z300: [168 152 180 124 122 158 156 112]
z556: [125 152 180 124 122 158 156 112]
z398: [106 118  97 124  92 119 123 154]
z735: [ 74 133 125 135 128 129 132 126]
z448: [ 98 138 149 222 129  90 105 135]
z719: [189 104 189 188 189 143 192 130]
z716: [ 67 126 126 197 100 133 106 127]
z298: [ 93 159 138 121 139 142 102 116]
z454: [ 61 132 137 204 128 141  91 136]
z530: [ 51 137 152  88 142 154 151 136]
z370: [128 129 122 139 145 135 112 116]
count z719: [189]
3
count z370: [112]
1

z45: [118 147 145 139 130 133 161 210 175  98  82 109 154  70 108 124  64 166
 150 130 116 212 151  60 112  97 176 151 150 147 117 152 109 135  86 123
 196 171 122 146 136 193 174 141 142  99  98 149 133 125 122  75  98 144
 131  97 137 102]
z938: [ 98 149 147 118 125 123 113 194 176  99 100 117 113 117 100 120  87 168
 142 132 113 184 146  88 121 108 171 158 155 143 121 130  94 115 106 122
 177 169 108 128 127 186 174 138 136 117  99 147 143 111 126  88 113 122
 124 127 138 134]
z697: [ 98 149 147 118 125 123 150 194 176  99 100 117 147  79 100 120  87 168
 142 132 113 184 146  88 121  91 171 158 155 143 121 130  94 115 106 122
 177 169 108 125 127 186 174 138 136 111  99 147 143 111 126  88  98 122
 124 107 129 107]
z149: [138 113 114 121 127 116 103  65  91 151 163 142 108 173 144 132 176  98
 111 126 137  64 110 179 140 153  91 110 110 114 136 111 112 124 159 132
  76  95 133 115 123  78  92 118 118 150 152 111 123 132 132 168 152 117
 126 151 122 148]
z546: [143 110 112 125 128 127 102  60  86 154 164 143 107 177 148 133 178  94
 111 126 139  61 109 180 140 157  87 106 107 113 136 113 149 128 160 133
  73  73 137 117 124  72  87 117 117 150  73 110 178 135 132 171  73 120
 127 152 123 150]
z25: [ 78 107 109 121 127 125 161  42  77 160 174 147 126 189 152 134 192  86
 106 125 142  43 161 195 144 163  77 102 103 109 139 107 152 125 169 134
 164  82 137 112 121  59  78 114 126 157 160 105 120 134 161 182 161 116
 126 159 120 156]
z192: [117 110 112 125 128 127 102  60  86 154 164 109 107 177 148 133 178 117
 149 126 139  61 109 180 140 157  87 106 107 113 136 113 134 128  83 133
 187  91 137 117 124  72  87 117 117 150 150 110 121 135 132 171 155 120
 127 152 123 150]
z325: [103 120 121  89 119 110  92  57 104  92 182 151 102 175 127 125 199 110
 103 130 129  38 107 209 152 135  94 128 123 112 140  79 115  93 183 129
  60 103 108  89 109  82 104 116 111 162 147 113 140 108 137 177  74  85
 117 160 111 150]
z873: [193 108 110 182 141 154 136 113  89 119 110 119 130 144 166 141 110  94
 136 121 148 147 126  97 112 171 106  88  97 125 125 177 187 180 101 136
 132  99 175 168 149  98  91 127 134 116 147 118  95 172 121 131 152 180
 144 123 144 134]
count z25: [125]
3
count z546: [73]
4
count z325: [109]
1
count z25: [163]
1
count z192: [117]
5
count z25: [120]
2
count z938: [113]
4

z433: [149 150 149 157 161 152 148 158 148]
z319: [157 149 157 157 143 153 157 149 150]
z977: [166 141 159 166 150 141 166 158 151]
z553: [182 142 171 175 135 142 160 157 171]
z123: [152 158 164 156 145 155 150 140 171]
z745: [183 142 159 166 165 136 144 140 182]
z361: [148 150 148 140 151 153 149 148 152]
z6: [158 158 158 153 138 152 153 138 153]
z22: [154 150 157 157 157 153 157 146 157]
z263: [146 169 163 151 153 159 146 141 167]
z570: [145 144 142 149 145 144 142 144 148]
z364: [146 161 156 149 156 149 144 153 149]
count z977: [166]
3
count z570: [145]
2
count z319: [157]
4
count z22: [157]
5
count z364: [149]
3
count z6: [154]
0

z426: [160 100 160 171 160 110 161]
z747: [ 95  94 101  95  85  93  95]
z33: [ 94  37  93 130 180  94 180]
count z426: [160]
3
count z33: [93]
1
count z747: [95]
3
count z426: [110]
1

z2: [122  93  93 140 103 122 122]
z43: [209 174 207  99  45  74 214]
z685: [179  81 206 188  60 165 178]
z436: [ 73 116  73 121 121 121  73]
z548: [145 125 175 204 206  48 168]
z834: [209  47 209  47  47 112 176]
z421: [ 92 140  93  74 103 122 130]
z583: [197  85  91 112 138  78 183]
z352: [197  72  72  80  72  72 160]
count z2: [122]
3
count z834: [209]
2
count z834: [47]
3
count z436: [72]
0
count z352: [72]
4
count z583: [197]
1

